These are the activations of a small network on made-up records, seen along a few directions, one row for each record.
Each row is followed by the record's values for the fields GOZAL, SERUB, FISEM, KAVOP, ZELE, KIGEM, FOSU.
A field that a record lacks is left out.
The largest differences between rows may come from other fields.
In the rows, 500 means zero.
Strong random noise was added to every row along 2 fixed directions; ignore it. To show where, here is one row again and again, with new noise each time:
[443 460 466 342 413 610 483 413 642 442 442 456 439 585 359 569 380 464
 412 527]
[446 490 454 342 404 574 451 402 655 418 443 485 416 594 368 570 383 473
 409 486]
[428 610 410 472 635 448 320 476 514 356 588 523 482 596 419 593 503 514
 561 308]
[456 578 422 331 358 467 358 361 705 345 435 576 338 625 391 570 380 500
 390 366]

[487 570 455 563 536 480 456 530 431 495 587 466 546 489 475 507 635 489
 593 482] => KIGEM=ziku, FOSU=dak
[574 334 532 548 382 723 738 550 356 690 478 357 639 359 522 430 606 399
 460 871] => KIGEM=ziku, FOSU=mema
[586 466 622 502 449 519 567 585 490 520 442 493 542 447 645 360 423 542
 424 534] => GOZAL=dep, SERUB=zikid, FOSU=mema
[465 594 356 638 628 570 429 600 285 513 676 375 626 446 428 549 850 392
 632 554] => KIGEM=ziku, FOSU=dak
[486 383 495 583 527 603 660 513 351 688 558 403 617 416 460 526 606 462
 618 734] => KIGEM=dif, FOSU=kasul
[467 497 615 438 753 653 440 687 462 424 513 360 609 538 563 404 416 516
 462 387] => GOZAL=dep, SERUB=zikid, FISEM=zolu, KAVOP=daza, ZELE=nav, FOSU=dak
[515 527 485 720 700 186 522 468 346 526 658 668 548 468 590 560 506 614
 753 372] => GOZAL=vava, SERUB=tesa, FISEM=kuf, KAVOP=nitu, ZELE=biru, KIGEM=dif, FOSU=mema
[518 511 451 525 362 457 529 426 482 574 495 555 457 459 495 509 579 493
 524 579] => KIGEM=dif, FOSU=kasul
[405 553 436 485 625 453 390 465 545 405 572 492 485 602 362 635 497 487
 574 371] => GOZAL=vava, SERUB=tesa, FISEM=kuf, KAVOP=daza, ZELE=dap, KIGEM=dif, FOSU=dak
[446 637 402 520 674 488 317 542 424 374 629 477 536 552 454 563 611 490
 580 337] => KIGEM=ziku, FOSU=dak
[456 311 666 396 616 604 637 502 581 537 445 435 564 557 465 537 178 554
 492 555] => GOZAL=vava, SERUB=tesa, FISEM=kuf, KAVOP=daza, ZELE=dap, FOSU=dak
[624 582 480 469 109 254 509 330 632 475 380 756 290 464 640 412 419 567
 372 459] => KIGEM=dif, FOSU=mema
[507 478 593 623 807 368 501 577 365 476 623 553 633 497 610 519 385 605
 663 364] => GOZAL=vava, SERUB=tesa, FISEM=kuf, KAVOP=daza, ZELE=dap, FOSU=mema
[546 482 591 460 557 569 502 561 476 509 484 475 566 500 585 449 418 545
 475 503] => FOSU=kasul
[481 492 483 636 756 514 503 584 269 574 652 463 652 441 533 543 610 526
 696 516] => KIGEM=dif, FOSU=kasul
[522 403 599 393 466 565 571 456 613 522 398 510 485 545 497 515 296 537
 423 555] => GOZAL=vava, SERUB=tesa, FISEM=kuf, KAVOP=daza, ZELE=dap, FOSU=kasul
[612 546 453 690 436 426 572 550 294 578 583 524 580 357 640 410 738 475
 575 608] => KIGEM=dif, FOSU=mema
[637 350 642 408 262 710 703 547 521 601 344 411 556 419 621 336 399 473
 283 780] => FOSU=mema
[507 439 636 534 698 508 535 619 446 523 527 445 616 499 569 457 388 578
 572 459] => GOZAL=vava, SERUB=zikid, FISEM=kuf, KAVOP=daza, ZELE=nav, FOSU=dak
[476 549 505 683 806 333 451 560 278 564 684 564 626 466 586 547 565 610
 781 377] => KIGEM=ziku, FOSU=kasul
[511 638 404 591 469 313 394 438 437 489 575 635 443 486 535 522 644 535
 603 394] => KIGEM=dif, FOSU=kasul
[416 508 421 580 725 433 462 476 423 499 628 516 539 538 404 653 539 517
 682 429] => GOZAL=vava, SERUB=tesa, FISEM=kuf, KAVOP=daza, ZELE=dap, KIGEM=ziku, FOSU=kasul
[459 443 544 468 494 330 530 355 613 545 456 659 407 555 473 588 278 614
 573 430] => GOZAL=vava, SERUB=tesa, FISEM=kuf, KAVOP=daza, ZELE=dap, KIGEM=ziku, FOSU=kasul
[491 391 524 494 533 590 602 483 440 608 506 465 558 467 483 531 446 512
 552 633] => KIGEM=dif, FOSU=kasul
[476 675 414 671 816 275 296 537 296 426 712 633 557 511 582 565 624 602
 754 224] => KIGEM=dif, FOSU=kasul
[474 614 408 575 641 429 380 525 380 463 628 529 528 499 502 552 635 516
 622 390] => KIGEM=ziku, FOSU=kasul
[449 602 429 400 431 503 364 450 623 372 484 497 404 594 392 551 518 454
 431 391] => GOZAL=vava, SERUB=zikid, KIGEM=dif, FOSU=dak
[472 478 455 349 353 661 492 443 610 457 434 421 444 547 388 535 463 430
 370 584] => KIGEM=ziku, FOSU=dak
[438 468 450 441 531 630 504 503 524 513 489 414 490 518 397 544 532 440
 473 552] => GOZAL=vava, SERUB=zikid, FISEM=kuf, KAVOP=daza, ZELE=nav, KIGEM=ziku, FOSU=kasul
[601 495 470 520 263 548 578 475 457 560 449 514 489 407 564 418 620 434
 401 676] => KIGEM=ziku, FOSU=mema
[590 465 526 564 355 400 624 458 446 587 483 590 493 409 617 425 483 542
 511 596] => KIGEM=dif, FOSU=mema
[595 505 508 586 366 381 589 476 425 569 501 602 491 398 635 426 529 539
 515 566] => KIGEM=dif, FOSU=mema
[435 655 417 653 860 506 327 674 247 426 752 382 678 503 480 555 772 470
 709 356] => KIGEM=dif, FOSU=dak
[579 491 520 617 463 381 593 501 379 577 543 582 540 402 630 434 529 551
 577 553] => KIGEM=dif, FOSU=mema
[610 522 606 476 335 364 516 474 574 468 423 637 442 484 666 382 335 603
 420 439] => FOSU=mema
[448 433 499 536 717 696 530 625 360 575 555 342 629 454 475 497 597 451
 558 583] => GOZAL=dep, SERUB=zikid, FISEM=zolu, KAVOP=daza, ZELE=nav, KIGEM=dif, FOSU=kasul
[468 481 456 394 424 661 489 481 549 470 476 403 488 529 401 542 502 432
 415 583] => KIGEM=ziku, FOSU=dak
[478 670 383 601 541 314 334 475 448 448 579 622 432 497 513 536 686 515
 591 327] => GOZAL=dep, SERUB=zikid, FISEM=kuf, KAVOP=daza, ZELE=nav, KIGEM=dif, FOSU=kasul
[429 296 504 383 405 615 679 353 638 607 413 460 450 544 318 640 310 473
 477 701] => GOZAL=vava, SERUB=tesa, FISEM=kuf, KAVOP=daza, ZELE=dap, KIGEM=ziku, FOSU=kasul
[550 676 392 606 478 380 350 527 418 409 549 595 462 460 583 453 730 463
 489 375] => GOZAL=dep, SERUB=zikid, FISEM=kuf, KAVOP=daza, ZELE=nav, KIGEM=ziku, FOSU=mema
[448 728 395 578 723 387 240 576 388 339 686 506 540 563 487 553 685 509
 632 231] => KIGEM=dif, FOSU=dak
[432 370 483 436 525 685 608 484 521 582 477 378 528 506 361 570 475 434
 492 663] => GOZAL=vava, SERUB=zikid, FISEM=kuf, KAVOP=daza, ZELE=dap, KIGEM=ziku, FOSU=kasul
[566 573 558 536 437 178 437 403 604 411 482 752 389 539 630 501 311 647
 513 283] => GOZAL=vava, SERUB=tesa, FISEM=kuf, KAVOP=nitu, ZELE=biru, FOSU=mema
[501 450 496 467 359 621 591 488 522 569 474 400 518 474 430 490 557 441
 474 669] => KIGEM=ziku, FOSU=dak

Here are new rows. What are their fields?
[484 639 431 419 460 414 306 444 610 372 450 624 344 565 517 484 486 531
 421 280] => GOZAL=dep, SERUB=zikid, FISEM=zolu, KAVOP=daza, ZELE=nav, KIGEM=dif, FOSU=kasul
[462 696 412 525 679 376 237 536 469 352 571 600 439 552 550 492 589 548
 548 187] => GOZAL=dep, SERUB=zikid, FISEM=zolu, KAVOP=daza, ZELE=nav, KIGEM=dif, FOSU=kasul
[521 448 632 357 427 538 527 481 623 469 406 517 465 544 556 458 233 566
 385 477] => FOSU=dak
[453 310 517 518 514 755 712 548 411 709 486 298 617 415 394 505 599 396
 526 820] => GOZAL=dep, SERUB=zikid, FISEM=kuf, KAVOP=daza, ZELE=nav, KIGEM=dif, FOSU=kasul
[441 486 489 546 762 624 463 623 361 529 579 390 612 476 494 500 588 483
 583 482] => GOZAL=dep, SERUB=zikid, FISEM=zolu, KAVOP=daza, ZELE=nav, KIGEM=dif, FOSU=kasul
[627 493 476 580 244 464 627 468 433 586 468 545 490 377 608 392 628 464
 455 679] => KIGEM=dif, FOSU=mema
[596 431 613 453 472 761 585 690 436 534 405 328 615 423 637 294 540 440
 305 657] => GOZAL=dep, SERUB=zikid, FISEM=zolu, KAVOP=daza, ZELE=nav, FOSU=mema
[449 393 635 442 683 465 547 481 570 477 501 522 538 585 488 571 184 600
 561 414] => GOZAL=vava, SERUB=tesa, FISEM=kuf, KAVOP=daza, ZELE=dap, FOSU=dak
[430 504 448 700 855 631 501 708 185 613 693 304 727 401 483 494 832 426
 713 567] => GOZAL=dep, SERUB=zikid, FISEM=zolu, KAVOP=daza, ZELE=nav, KIGEM=dif, FOSU=kasul
[525 619 480 498 398 226 383 371 575 465 481 743 353 531 586 519 414 627
 537 308] => KIGEM=ziku, FOSU=kasul
[567 501 510 478 269 416 562 435 581 515 392 604 386 450 578 410 459 511
 387 533] => GOZAL=dep, SERUB=zikid, FISEM=kuf, KAVOP=daza, ZELE=nav, KIGEM=dif, FOSU=mema
[502 643 335 478 285 474 378 428 545 430 506 529 392 511 421 532 704 411
 433 494] => KIGEM=ziku, FOSU=dak
[516 276 700 281 355 720 705 473 664 573 327 403 508 525 495 444 134 523
 323 693] => FOSU=dak
[440 405 414 408 320 712 590 439 592 554 431 357 470 509 290 564 583 346
 401 728] => GOZAL=vava, SERUB=zikid, FISEM=kuf, KAVOP=daza, ZELE=nav, KIGEM=ziku, FOSU=dak
[401 607 411 566 744 432 344 532 441 395 652 473 542 578 390 640 610 482
 647 327] => GOZAL=vava, SERUB=tesa, FISEM=kuf, KAVOP=daza, ZELE=dap, KIGEM=dif, FOSU=dak
[402 506 449 501 658 533 449 502 498 451 583 419 542 577 348 631 533 457
 588 457] => GOZAL=vava, SERUB=tesa, FISEM=kuf, KAVOP=daza, ZELE=dap, KIGEM=dif, FOSU=dak
[445 490 485 482 518 624 499 560 509 510 503 367 534 501 410 485 593 433
 491 550] => GOZAL=dep, SERUB=zikid, FISEM=kuf, KAVOP=daza, ZELE=nav, KIGEM=ziku, FOSU=dak
[556 453 602 379 291 400 555 376 736 474 343 614 358 570 514 499 239 573
 391 478] => GOZAL=vava, SERUB=tesa, FISEM=kuf, KAVOP=daza, ZELE=dap, FOSU=dak
[540 554 564 524 663 488 423 591 412 470 554 508 588 506 618 461 475 572
 545 398] => FOSU=kasul
[493 449 637 461 670 555 521 583 469 485 527 450 597 525 566 470 317 572
 530 450] => FOSU=dak
[486 702 406 442 464 352 240 447 605 335 468 661 320 565 543 491 521 542
 427 209] => GOZAL=dep, SERUB=zikid, FISEM=zolu, KAVOP=daza, ZELE=nav, KIGEM=dif, FOSU=kasul
[508 444 480 496 348 511 594 415 502 615 469 518 472 460 469 514 522 488
 512 648] => KIGEM=dif, FOSU=kasul
